These are the activations of a small neural network, seen along a few directions. Each row is one input.
In each table, some parts of the input vary, and every possible input appears once, in random order.
A made-up example of a description, with smaller parts first: one of 3 separate values, together with either a single point or one of 9 places along a line or (one of 6 places along a line, together with one of 8 places around a ring).
Shared parts are said once, and a part with two or three values counts as separate values.
In the rows, 128 means zero.

Other details of the inputs shift rows strongly along three fixed directions, in all tables alike. That doesn't count.

Table:
r1: [169 167  77  53 120  98 137 122 176 134 112]
r2: [166 185  86 188  99 162 138 150 115 130 158]
r3: [ 81 161 115  57 123 145 107 152 133 107 135]
r4: [ 93 136 156 162 126 173 105 165 116  67 158]
r5: [119  61 191 192 127 123 104 119  75 143 114]
r6: [213 152 101 208 120 108 150 152 138  88 159]
r7: [ 57  91 168 104 157 119 131 110 108 150 119]
r8: [121 119 170  62 175 186 110 153 122  89 133]
r9: [139 197  71  67 118 154 139 127 147 168 120]
r10: [ 88  96 153  98 166 146 143  93 106 192 102]
r11: [130  44 171 188 121  79 111 110  99 131 114]
r12: [163 166  78 172  89 103 139 154 146  87 164]
r13: [ 89 103 155 109 152 153 133  84 118 187  94]
r14: [186 186  99 107 130 154 148 113 167 153 117]
r15: [122 121  87 121  96  38 152  85 145 192  98]
r16: [182  91 133 230 116  80 142  98 133 149 115]
r17: [117 128 155  53 142 175  89 161 122  92 124]
r18: [ 98 135 144 188 104 152 101 175  95  66 170]
r19: [103 108 144  89 155 139 123 162 132  55 155]
r20: [123 112 107 112 124  73 158  73 167 180 100]
Description of these inputs: one of 4 places along a line, together with one of 5 places around a ring.
The inputs of r2 and r18 match in every part but the place on the ring of 5. If r13 is changed in the same way as r2 into r18, which row does it become?
Answer: r4
A walk changes only the place on the ring of 5. It starts at r8 and steps to r10. List the rest of the walk in order.
Answer: r7, r19, r6

Table:
r21: [174 172  87 184  97 112 153 111 149 161 129]
r22: [ 59  92 174  87 151 158  99 140 114  95 129]
r23: [112  79 172  94 152 132 102 130 129  92 117]
r24: [141 143 110  65 140 118 148  85 158 190  92]
r25: [109 113 141 178 121 134 120 151 112  88 152]
r26: [153 105 123 252 101  69 147 128  98 135 143]
r27: [105 116 123  95 137 104 141 106 133 156 117]
r28: [157 136 129 141 135 149 116 179 124  52 163]
r29: [146 201  87  81 132 174 135 178 147  76 167]
r30: [108  70 165 156 142  99 139  85  86 209  92]
r31: [155 174 100 176 112 135 148 147 115 137 153]
r32: [112 149 148  26 161 208  97 155 144  85 129]
r33: [126  84 174 218 113 137  92 163 106  48 153]
r34: [171 177  66 177  94  80 166 113 165 150 137]
r35: [173 200  70 103  77 139 100 184 137  86 150]
r36: [144 138  92  67 142  85 167  77 155 210  96]
r37: [ 98  63 189 152 151 145 105 146  75 107 131]
r38: [173 144 110 163 118 127 137 128 138 126 131]
r39: [115 145 120  83 132 135 132  93 148 173 103]
r40: [ 63  64 173 160 134 107 126  85  92 187  97]
r41: [ 96 124 134  31 147 142 118 106 164 126 107]
What do these inputs look like to the network?
Answer: either a single point or (one of 4 places along a line, together with one of 5 places around a ring)
A walk changes only the place on the line of 4. It starts at r39 and steps to r21. List the rest of the walk in order.
Answer: r41, r33
